Each row below holds a small network's activations on one input, seen along a few directions.
Each table varies a few parts of the input and shows all the possible inputs, shuffled.
Descriptions start from the smaller parts, as in this example, which fits no table here: one of 8 places around a ring, together with either a single point or (one of 2 separate values, together with one of 4 places along a line) or one of 9 places along a line.
Shared parts are said once, and a part with two or three values counts as separate values.

A family of inputs:
row 1: [-29 -21  25  14  -2 -20 -18  24 -28 -40  14   4]
row 2: [ 31 -21   6   7   3 -32 -18  46  -8   0  -8 -13]
row 3: [-35  -9  41  16  12   1 -25 -16 -26 -10 -27   6]
row 4: [-28   0  17  -7 -19  20  11 -16  -5 -14  29  22]
row 5: [ 18 -11  19   9  21 -14 -33  12  -2  37 -38  -4]
row 6: [  5  15 -16 -10  -5  -1   3  -8  15  15 -13 -12]
row 7: [ 26   8 -15 -12   0   5  -2  -8  18  34 -14  11]
row 8: [ -1 -24  13  31  -2 -21  -6  28 -20 -24  -1 -10]
row 9: [ 16  11  -9  -2  -3   8  -1 -14  22  22  -8   6]
row 10: [ 13  19 -15 -11  -1  -8  13  14   7   2   2 -13]
row 11: [-15  21  -5   2   7  17   5  -9   2  -6  -1 -11]
row 12: [  7 -10  30  15  25  -7 -26   3   2  22 -35 -10]
row 13: [-38  13  -3  -8  -3   0  12 -11 -11 -28  17  -3]
row 14: [ -7  -7 -14  -6  -1   8  21   0  -7 -16  19  -1]
row 15: [  6  -1  -5   7  -9  21  13 -14   5 -13  12  15]
row 16: [ -6   6 -19   2  -4   5  13  -1  -7 -14  12 -14]
row 17: [21 -4 -3 -8  4  9  6 -8 22 11 13 11]
row 18: [-29  -3  -3 -13 -18   3  10  -9 -12 -33  26  14]
row 19: [ -4   2  -4   9 -10  26   8 -24   1   2  -4  10]
row 20: [ 21  -6 -11 -16  -7  -6  19   4  12   3  16  -6]
row 21: [ 15 -31  11  10   5 -34 -17  37  -6  -6   1 -18]
row 22: [ 30  -4 -11 -12   2   2   9   1  15  27  10  13]
row 23: [ 32  -2 -24 -17  -5  -4   5  14  10  13  16  -3]
row 24: [ 19  15 -22 -15   1 -10  11  17  13  13  -2 -13]
row 25: [ -8 -11  32  29  18   6 -19  -5 -16   1 -34  -4]
row 26: [-43  21  -1  -6  -6   7  -3 -29  -4 -17   3   3]
row 27: [ 14  16 -24  -9   9  -3   7  -1  12  30 -11  -7]
row 28: [-32  19  11   2 -12  22   5 -26  -3 -12   5  27]
Changing only one part turns row 26 into row 27. The same change can be made to row 18. Which row results? -> row 23
What do these inputs look like to the network? -> one of 4 places along a line, together with either one of 2 separate values or one of 5 places around a ring
List by row number the other rows that have the place on the line of 4 in common with row 17. -> row 6, row 9, row 10, row 12, row 20, row 21
List by row number the other rows that have the place on the line of 4 in common with row 11. -> row 8, row 14, row 15, row 16, row 19, row 25

A family of inputs:
row 29: [-22 -11  23   8  -7  14   9 -18 -16 -23  25  41]
row 30: [ 28  -1 -15   7  20 -21  12  13  -7   3 -18 -30]
row 31: [ 39 -39 -11  13   3 -25   2  28   5   1   2 -25]
row 32: [-27  -2   6  11 -18   7  18   9 -15 -41  24  20]
row 33: [ 31 -35  -7   9  21   5 -10  -2   7  23 -26  -5]
row 34: [ 16  26 -44 -15 -17 -14   4   4  25  21   1 -12]
row 35: [ 10   3  18   5  18 -40 -19  38  -2   7 -41 -27]
row 36: [ 28  22 -40  -9  12  -5  23  13  11  15  -2 -13]
row 37: [-44  -8   5 -12 -13 -12   2   6 -24 -31  33   2]
row 38: [ 23  21 -23  -7   4  10   3 -17  33  31 -12 -19]
row 39: [-23 -16  13   9 -16   8  15 -24 -25 -22  26  23]
row 40: [ 41 -17 -16 -12   3  10  12   7  20  31  16  11]
row 41: [ 33  -3 -17 -27 -24   4  10  10  38  27   4  17]
row 42: [-41  24   7   8   6  11  17  -5 -20 -39  13   5]
row 43: [-49  14   2  -6 -10 -10 -10  -4 -12 -37  16 -18]
row 44: [-31  -3  28   3  -2  32  -4 -30 -13 -17   8  28]
row 45: [ 13   6  20  16  18 -22 -36  17  -3  19 -47 -18]
row 46: [ 20 -11  43  12  21 -18 -32  13   3  29 -42   2]
row 47: [ 47   6 -38 -11  -6   0  13  21   7   6  16  -4]
row 48: [ 33  12 -28 -20 -24 -16   4  16  22  16  26  -2]
row 49: [ 38  13  -6  -6  12  18   8 -17  29  32   1   9]
row 50: [-35  -8   6  12 -19   5  24   4 -10 -36  33  -2]
row 51: [ 39 -41   5  11   5   7   0  25   5  20  -7  -4]
row 52: [-42  11 -12   2  -9   3  21 -10 -22 -39   6  -5]
row 53: [-44  18  -2  16  -9  25  -3 -36  -2 -26  -4 -11]
row 54: [ 25 -33  32   3   4 -33 -17  31 -14  27 -31  11]
row 55: [ 27 -15  18  19   1 -48 -26  43 -11  10 -18  -7]
row 56: [ 26  -2  -2  15  32  -1 -11   1   8  16 -22 -35]
row 57: [-35  -2  18   4  -7  34  12 -28 -19  -9   8  10]
row 58: [-46  19   6  -5  -2  13 -20 -22 -15 -28  -6  -4]
row 59: [-40  23   7  13   8  17  -3 -32 -16 -20   3  17]
row 60: [ 23  19 -11 -14  -4   9  -1 -19  33  46   0  17]
row 61: [-43  -1  23 -17   7  19  -5 -17 -15 -20   4  19]
row 62: [ 18  25 -29 -18  -6   2 -10 -17  38  29 -13 -11]
row 63: [-36 -16  22 -16  -2   8   1   0 -21 -21  24  22]
Changing only one part turns row 58 into row 63. The same change can be made to row 53. Which row results? -> row 39
What do these inputs look like to the network? -> one of 5 places around a ring, together with either one of 3 separate values or one of 4 places along a line
Change only the choice among 3 separate values in row 61. List by row number the other rows that result. -> row 44, row 57

A family of inputs:
row 64: [-15  23 -17  -7   3   8   8 -18   7  -9  -4  -1]
row 65: [ 50  14 -19  -9  18 -15  -9  29  23  40 -30 -27]
row 66: [-14 -10  25  13   2  -7 -10   4 -14  -8  -4   4]
row 67: [ -8 -17  25  18  -6  -1  -5   0 -14  -3   8  15]
row 68: [ -2 -11  -9  -7 -10   9  21  -2   2 -14  26  12]
row 69: [-11   7 -20  -8  -9  -1   9   0  -1 -15  14   0]
row 70: [-19   2  11   6   8   7  -8 -20   0   2 -13   4]
row 71: [-15   1  20  12   6  -2 -13   5 -13  -5  -5   0]
row 72: [-14   5  -3   2  -1 -14   0  17 -13 -23  -1 -15]
row 73: [-10 -14  14   6   1  19  -8 -23  -3   8  -2  21]
row 74: [ -4  -3 -12 -11 -12   5  10  -2  -3 -14  18   1]
row 75: [ 55  -3 -15  -9  17 -14  -2  20  18  34 -22 -22]
row 76: [-10   6  -4 -12 -11  15   7 -24   6  -2   6   6]
row 77: [ -1  -3  -2  -9  -9  21  12 -21   2   3  13  16]
row 78: [ -9  16  -8  -3  -6  12   8 -21   7  -4   2   3]
row 79: [ -5 -26  11   6 -11  -5   8  12  -6 -17  20  10]
row 80: [ 61 -18  -9  -8  10 -10  -5  25  24  47  -7  -1]
row 81: [-20   3   8  14   8  -5 -15   5 -19 -11 -21 -11]
row 82: [ -9  -1   4   3  -8 -12   4  16 -14 -19   8  -1]
row 83: [-22  20   8   3   6   4  -8 -17  -4   1 -16   0]
row 84: [-11  22 -19 -11  -7  -3   9   2   1 -20  12 -10]
row 85: [ -6 -11   4  11 -10  -7   0   9 -11 -17  15  -7]
row 86: [-14   3  20   6   5   9  -7 -18   1   6  -5  13]
row 87: [ 54  -4 -14  -7  16 -13  -9  23  22  40 -12 -10]
What do these inputs look like to the network? -> one of 4 places along a line, together with either a single point or one of 5 places around a ring
Changing only the place on the line of 4 turns row 86 into row 83. The same change can be made to row 85. Which row results? -> row 72
